Each row below holds a small network's activations on one input, seen along a few directions.
Each table varies a few parts of the input and shows all the possible inputs, shuffled.
Descriptions start from the smaller parts, as in this example, which fits no table here: values(2) and (point or line(11) or (line(4) and ring(8))).
Shared parts are said once, and a part with two or three values counts as separate values.

Other details of the inputs shift rows strongly along three fixed directions, in all tables alike. That doesn't count.

A family of inputs:
r1: [-33 -49   9  24 -31 -22  26  31  13 -40 -23]
r2: [ 32  60  24  10  45  -1 -26 -59 -19  33   4]
r3: [ 49  30  -4   9  36   7 -22 -44  -7  34  -4]
r4: [ -6  11   1  30  -3 -11  45  24 -16   2  15]
r5: [ 57 -24  39 -10 -28  -8  20  48 -15 -23  -2]
r6: [ 12 -38  -6 -48  46   0 -58   8  11   0  26]
r7: [-65  -3 -39  32 -14  -3  33  19 -14 -26  29]
r8: [-19   9 -15  44 -16  14  27 -28 -24   5   5]
r9: [ -9 -15   0   4 -10  10 -51   4 -24  -5  15]
r10: [ 22  23  14  -2 -29  -2  65  40  -8   7 -28]
r11: [ -9 -31 -39 -25  17   8 -41  -7   3 -15  20]
r12: [ 50  26  13  13  20   6 -18 -10   8   9  -1]
r13: [-18  46 -15  21 -17   0  50 -70 -37 -22   7]
r14: [-20  61   7  42 -10 -46  32 -45 -45  -2 -28]
r15: [ -7  -1  18  14   0   1  49  -2   6 -27  14]
r16: [ 40  -3  10  14   2 -35  48  14  21  -9 -44]
r17: [ -2 -41 -38 -14   4  15 -45   4   4 -13  16]
r18: [ 33  -2   8   5  31   4 -14   6   4  23   6]
r19: [-85  -4 -33  34  -2  10   2 -21 -26  -1  32]
r20: [  8  23 -15 -19  17  13  -4  -9  24  28 -14]
r21: [ 40 -41  16  14 -29  10  43  33   3 -13  -8]
r22: [-64  15 -31  15 -35   6  15  20 -22  14   1]
r23: [ 18 -16  29  -6 -34   7  70  49  18   8 -23]
r24: [-82 -14 -38  33 -10 -19 -10 -34 -23 -11 -12]
r25: [-52 -17  -9  -1 -27  16   8  17   9  17   0]
r26: [ 27  18  25  12  10   4 -23 -14 -17  12   4]
r27: [-49   4  -8   6 -33   6 -10  45  10   2   6]
r28: [ 60 -18  34  -5  25  21 -13 -19  33   5  -4]
r29: [ 30 -16  27   2  27  19 -11 -12  30   4   5]
r30: [-71   2 -41  21 -39  10  20  28   1   6   4]
r31: [-81  12 -54   7 -26  18  -2   3 -15   0  -1]
r32: [ 25  38  24  -3 -27   0  51  36   2  -5 -27]
r33: [ 63  -7  29   1 -19   6  49  -5   5 -26 -12]
r34: [-37 -27 -19  10  23  24 -42 -18   1  13  19]
r35: [ 30  51 -18 -16  52  -5   7 -73  -1  14   7]
r36: [ 19  -5  22 -14   5 -48 -49 -24  11  24  -9]
r37: [-28   6 -14 -31   5  19 -54  18   4  -7  -8]
r38: [ 19   7  28 -16 -18  17  47  13  19  -5 -30]
r39: [ 43  12   8 -21  11  -7  -9  -2  -2 -17   6]
r40: [-47  -5 -18   9 -19  -7   0  26 -19 -38  32]
r41: [ 23 -21 -12  -9  47  18 -46  -3  30  19   9]
r42: [ -7  34 -22  21 -22  -1  -2 -24 -36 -20  10]
r43: [ 47  -5   6 -34  31   5  -1 -42   1   3   0]
r44: [-35 -21 -15 -35   6  27 -35  -1   9  13  -9]
r45: [-39  -7  -6  13  -6  -6  -5  37  -5 -30  32]
r46: [ 24  28 -21  11 -11  -5  20 -32 -39   3   2]
r47: [ 13 -65   7  -7  14   6   0  77  41 -13  18]
r48: [ 41  15   3   2  15  11 -41 -21   3   4   1]
r49: [-30  59  13  49 -13 -15  47 -17 -47   1  17]
r50: [ 31   9  12 -15  23 -34 -32 -84  38  29 -19]
r51: [ -8   1  -6  25  -6 -39  23   5 -14  -5 -29]
r52: [-18 -34 -12 -21  36   0 -44  20   6   0  31]
r53: [ 17  17  14   1 -19  -3  45  34   8  27 -17]
r54: [ 31   9  19  15 -27 -55  18   6  23   2 -19]
r55: [ 21  27   7  15  28   5 -25  -8   6  10   8]
r56: [-15 -39   7  14 -17 -31 -11  56  12 -33 -20]
r57: [ 56  -2  27  19 -17  15  43 -12   8 -13 -13]
r58: [ 14  18  17   3  -3  -5  58 -28  -1 -24   8]
r59: [-35  17 -13 -11  -5  11 -40  12   8   9   2]
r60: [ 48  29  -8 -26  37  -7 -11 -49 -17  12   2]
r61: [ -1 -19 -28   0  12  16 -60  -8 -12   8  13]
r62: [ -8 -34  22 -36  42  -1 -71  19   7  -5  31]
r63: [  2  26 -12   6  10 -40  -9 -95   5  41 -15]
r64: [ 10 -45 -31 -13  22  25 -67   1  20   3  10]
r65: [ 10  55  19 -32  21   6 -28 -36 -14  31 -18]
r66: [ 13  48 -12 -31  27  12 -13 -33 -13  27 -27]
r67: [ 12  11  32  -2 -20  11  47   8  28  11 -19]
r68: [-32 -18  -8 -41  13  36 -49 -14  15  -5 -12]
r69: [ 41 -20  10 -32  -7  13  35  63  30 -10 -33]
r70: [47 16 36  7 22 -7 21 27 20 -2  6]
r71: [-32   1   5 -26   0  11 -57  14  -1  19   4]
r72: [-23  44 -11   7 -27  11  67 -19 -28   1 -28]
r73: [-17 -34  21 -28 -31   8  -7  82  -7 -19 -11]
r74: [ 32 -21   1 -15   8 -48 -31 -14  27  30 -12]
r75: [-50 -15  -2  -1 -31  23   3  15  17  -4  -1]
r76: [ 34 -88  12 -24 -18  14  -4  56  16 -26   5]
r77: [-66  12 -29  12 -26  -7 -22 -18 -59 -26  33]
r78: [  2  42 -28  51  -8   6  40 -34 -20   8  -1]
r79: [-34 -41 -11 -20  34  10 -34  -6   6  -2  29]
r80: [ 17 -61  38 -33  -3 -11 -14  77   5 -32  24]
r81: [-91  -4 -23  39 -12  16   2 -20 -15 -19  33]
r82: [ 17   7  46  -5 -32  -8  36  60   5  12 -13]
r83: [ 22   0 -13   3   7 -41 -10 -35  33  26 -17]
r84: [ 26  -5  16  -8   4  -8  57  -3  -5 -14   5]
Each input here is: line(6) and (values(2) or line(4) or ring(8)).
Q: The inputs of r25 and r27 match in every part but the line(6) part. If r23 is changed in the same way as r25 into r27, which row does it become?
A: r59
Q: The inputs of r16 and r1 match in every part but the line(6) part. If r83 is changed in the same way as r16 into r1, which row does it become?
A: r50
Q: Change only the line(4) part in r82. List by row number the other rows that result.
A: r65, r71, r73
Q: Change only the values(2) part in r56. List by row number the other rows that result.
A: r54
Q: Change only the line(4) part in r75. List by row number the other rows that result.
A: r38, r67, r68
Q: A walk changes only the line(6) part. It starts at r15 and steps to r79. List the rest of the walk in order.
A: r7, r52, r45, r62
Q: Change only the ring(8) part in r46. List by row number the other rows that result.
A: r3, r4, r6, r18, r52, r60, r61
Q: A walk changes only the ring(8) part. It starts at r70 and steps to r45. List the rest of the walk in order.
A: r40, r39, r42, r48, r12, r55

A family of inputs:
r85: [-19 -35  -8  -5   1   7 -37  35  -1  -2  28]
r86: [-15  60 -22  19 -29   0  40 -10 -22   4 -18]
r87: [ 18  -4   3  21 -24  -6  47   3  -5  -5 -16]
r88: [-116  -24  -45   45  -50   15   23   40  -40  -43   36]
r89: [-66  27 -47  18  12  11 -37 -46 -29  15  33]
r90: [-20 -15 -18  -9 -16   3 -15  34   3   7 -17]
r91: [-35 -30 -21   7   4  13 -40  26  11  -7  24]
r92: [ 24  26  18  24  -4 -22  40   3   0  -2  -8]
r93: [ 20  13   3  -1   5   0 -18 -22  -4   1  -1]
r94: [ 20  54 -12   4  23   7  19 -75 -16  24   1]
r95: [ 58  18  17  -7  30   6  14 -19  25  14  -9]
r96: [-29 -15 -17  -4  12   8 -74  -7  -2  -1  20]
r97: [ -3 -14 -12   0  -6  11 -11  -7   6 -10   4]
r98: [ 23   6  14  -6  22 -14 -28 -14   9   4  -3]
r99: [-68  21 -38  17  -2  -8 -48 -57 -28  -3  14]
r100: [-19 -35  -3  -6 -15 -13 -10  11  -1 -16   4]
r101: [ 32  41   4  12  11 -12   3 -55 -16  21 -18]
r102: [-45 -24 -23 -29  -6  -5 -40  26   6   2  -3]
r103: [ 13 -20  20  -1  -1 -23  10  33  10  -3   5]
r104: [ 42 -43  13 -40  18  12 -42  14  18   1   6]
r105: [  5  21   1  -3 -19 -12  33  22   4  -2 -27]
r106: [ 22 -10  29 -32   0  21  -2  30  22  18  -8]
r107: [  1  59  -9  -6   2   6  29 -16 -24   6 -17]
r108: [ 28 -15   8 -18  20  -3 -15 -18  22  -1 -11]
r109: [-41 -21 -11  -3   3  10 -47  16 -17 -18  25]
r110: [ 28  45   3  -5  25   9  19 -58 -16   3  -5]
r111: [  0 -12   3   8   0  -7  18  11  17  -8  -1]
r112: [ 63 -25  35 -19   4 -14  13  21  28 -12 -21]
r113: [-37 -12   7  -8 -18   9 -11  26  18   1  -9]
r114: [ 52  27  24 -12  43   5  13 -13   7   9  -1]
r115: [ -3  -6   8  10  -2 -19  26  17   5  -1   6]
r116: [-27   0 -10   0  -4 -18 -21 -22 -15  -3   7]
r117: [-82 -11   0  35 -83  -9  74  66 -18 -22  -2]
r118: [ 21 -25  25   6 -17 -20  62  43  17 -13  -5]
r119: [ 37  14  14   8  13 -11  -5 -16  -2  17 -11]
r120: [-20 -37 -21 -19   3  18 -40  -2   0  -4  19]
r121: [  5 -26 -13 -56  24  20 -69  21  19  18   1]
r122: [ 41  25   5   1  18   7  19 -35  12   9 -10]
r123: [ 14 -11  32   4 -35   5  48  53  17   8 -27]
r124: [-21  72 -27  49  -1  -6  45 -76 -33  23  -8]
r125: [-36   6 -24  30  -3  -1  -5 -10 -11   9   8]
r126: [ 47  -6  43 -26  -2  17  14  38  38  11 -22]
r127: [-61 -19 -11  55 -90 -26 107  52 -32 -47   4]
r128: [-54   3  -7 -18   5  31 -36   2  -4   4   7]
r129: [ 15  27   6  14  17 -13  17 -20   7   8  -4]
r130: [-25   7 -23 -14  29  10 -79 -42 -16  18  26]
r131: [ 29  24   8  -1   0  -4  11 -23 -18   7   1]
r132: [ 30  48   7  -4  22   5  12 -56 -22   1  -7]
r133: [ 36 -33  22 -38  28  10 -45  20  12 -11   5]
r134: [-20  76 -21  31   6   6  50 -75 -42   1   1]
r135: [-33 -41 -17 -17  10  -1 -35  -4  13  -4  13]
r136: [ 69 -32  31 -14   1  -6  11  23  22   0 -24]
r137: [-10   0   1   2  14   6 -14  13 -11  -8  17]
r138: [ 31 -28  23   5 -11  -3  11  60  19 -13   4]
r139: [ 24 -37  32  -7 -13 -25  13  52  12 -14   0]
r140: [ 34  13  17  22  -2 -13  28   8   0  11 -12]
r141: [-15 -58 -12  -7   3  12 -35  21  19  -3   3]
r142: [-22 -10 -29 -25  43  22 -73 -41   7  22  26]
r143: [ 39 -16  19  -6   7  -7  27  10  28  -7 -14]
r144: [ 23  19   4  17 -21  -2  34 -11 -10 -13  -9]
Q: Describe the family of inputs behind these rows.
A: line(6) and (values(2) or ring(8))
Q: The inputs of r135 and r141 match in every part but the line(6) part. If r127 is changed in the same way as r135 into r141, which row does it become?
A: r87
Q: The inputs of r137 and r103 match in every part but the line(6) part. If r109 is changed in the same way as r137 into r103, which row does it become?
A: r139
Q: Change only the values(2) part in r121. List by row number the other rows that result.
A: r106
Q: A walk changes only the line(6) part. It starts at r117 and steps to r113. List the rest of the walk in order.
A: r123, r126, r106, r128
Q: Change only the ring(8) part in r94. List by row number the other rows that result.
A: r85, r89, r104, r120, r130, r131, r142
Q: Which other rows agree with r95 in the line(6) part? List them by row number.
A: r86, r91, r93, r96, r97, r122, r126, r138, r144

A family of inputs:
r145: [-30 -44 -23 -23  29  31 -61   8  -8 -25  32]
r146: [ 90  35  33  -9  29   9  74 -24  -4  -9 -10]
r147: [105 -62  54  -6 -16 -38  24  78  40 -15 -24]
r148: [-26  -5  -2  23 -12 -42  -8  -5 -19 -10   9]
r149: [-61 -11 -33  20 -18  32  31 -16 -28 -33  29]
r150: [ 89  26  26 -16  38  20  14 -28  -5  14  -3]
r151: [-56 -40 -46  14  -1 -14 -79 -19 -12   1  14]
r152: [-33  62 -37  41 -15  21  59 -70 -49 -10  17]
r153: [-45   5 -21  -1 -33  12 -12  29  -9  12 -13]
r154: [-33  15  17   7 -50 -14  46  72 -15  -9 -13]
r155: [ 39 -29  39  16 -29 -56  37  66   6 -24  -5]
r156: [ -2  19  -6  36  67 -15 -20 -63  35  46  14]
r157: [-31 -54 -31   4   0  -7 -59 -18   8   5   9]
r158: [ 60 -88  28 -24  -1 -21  -4  50  55 -12 -13]
r159: [ 42  49  21 -20   4   5  72 -26  18  25 -48]
r160: [  3  26 -25  -9  31  24 -31 -52 -19   2  24]
r161: [-70  91 -28  62   4   6  66 -35  -8  50   0]
r162: [ 89  -6  18 -50  70  38 -54 -42  25  25   7]
r163: [-34 -41 -29 -28  37  40 -61 -20  -3 -17  31]
r164: [-47  34  -6  11 -28  -1  -7  23 -25   9 -14]
r165: [ -1 -19  11  15  -4 -41  -1   1  -1  -6   2]
r166: [-93  25 -22  11 -39  -2  -4  17 -24   1   8]
r167: [ -4 -60   2  16 -32 -23  39  27  23 -34  -4]
r168: [-27 -62  -7  27 -43 -19  54  22  14 -34  -4]
r169: [ 63 -67  42 -32  20  28 -14  70  24 -21  11]
r170: [ 94 -77  65 -16  -1 -29   9  76  54 -15 -22]
r171: [ 11 -42  13 -15   9  26 -39  41   6 -25  30]
r172: [-73  -5 -27  54 -48 -34 -13   7 -33 -27  17]
r173: [-60 -17 -30 -44  20  22 -76  -4  15  13  -4]
r174: [ 14  82  18 -14  13  -5  27 -50  -1  38 -25]
r175: [ 24 -33  27 -19   9   2 -10  61  -6 -24  31]
r176: [ 52  56  30 -35  33   5 -20 -24  17  40 -37]
r177: [ 35  21   3   1  31 -29   2 -67   6   8 -18]
r178: [-11  67  -3  74 -41 -46  69 -50 -43  -7 -11]
r179: [-43 -21 -17 -19  31  19 -77  -2 -22  -9  47]
r180: [-17  30 -24 -35  26  28 -38 -63  18  39 -22]
r181: [-31 -16 -25 -55  24  22 -98   0  27  21  -4]
r182: [ 30  48  25  42 -18 -52  84 -38 -18   2 -14]
r183: [ 98  45  41 -16  46   5   0 -15  -7   7   0]
r184: [-23  -8   7 -17 -14  16 -12  31  13  13 -18]
r185: [ 50  47  16  -3  39  12  -9 -35 -21   6   8]
r186: [ 33 -32  23 -30 -22  17  20  61  38  13 -30]
r187: [-30 -13   1  59 -10  19  70  69   9 -15  48]
r188: [-19 -58 -22  -5   2  -6 -42 -20  26  -4   7]
r189: [ 23  39  -1 -56  53  16 -38 -58  30  38 -28]
r190: [-111   -5  -50    4  -39   25   15   -9   -9   -4   -5]
r191: [-72 -30 -39 -30 -11  29 -59  10  18   9  -1]
r192: [-17  -7 -20  24 -21 -30  -4 -13  -6 -13   3]
r193: [-23 -22 -21   0  -2  30 -12   2 -14 -21  27]
r194: [ -2 -34 -20 -39  42  33 -95  -5   4  -9  34]
r195: [ 16 -37  16  31 -43 -35  81  34  12 -37 -14]
r196: [ 10 -54   8  21 -43 -29  35  47  16 -30  -5]
r197: [ 21  73   2  -6  -8   3  43 -40   1  27 -34]
r198: [-40  13   2 -12 -20 -14 -13  46 -11   3  -3]
r199: [  6   9  -4   4  34 -14 -51 -75   7  21  -3]
r200: [-55  91 -33  45 -47   4  65 -45 -49  22 -26]
r201: [-47  -3 -11  19 -66   0  30  74 -20  -7 -15]
r202: [ 58  65  31  -4  35  -9  22 -23 -33   5  11]
r203: [ 61  -6   6 -15  43 -19 -45 -57  21  29 -16]
r204: [ 30  72  23  -8   8   4  23 -32  -1  36 -38]
r205: [ 52 -22  26   8 -23  12  49  66  -9 -27   9]
r206: [-40 -17 -13  -6  10  18 -36   6 -22 -17  44]
r207: [  9   2   3  29 -39   8  44  51 -35 -30  19]
Q: Describe the family of inputs behind these rows.
A: values(3) and (point or (line(4) and line(5)))
Q: The inputs of r189 and r146 match in every part but the values(3) part. If r200 is changed in the same way as r189 into r146, which row does it become?
A: r150
Q: The inputs of r207 and r147 match in every part but the values(3) part. If r193 is changed in the same way as r207 into r147, which row does it become?
A: r158
Q: Change only the values(3) part in r161. List by row number the other rows that result.
A: r156, r187
Q: Change only the values(3) part in r170. List by row number the other rows that result.
A: r171, r204
Q: A walk changes only the line(5) part. It starts at r198 and steps to r164. List the rest of the walk in order.
A: r201, r181, r173
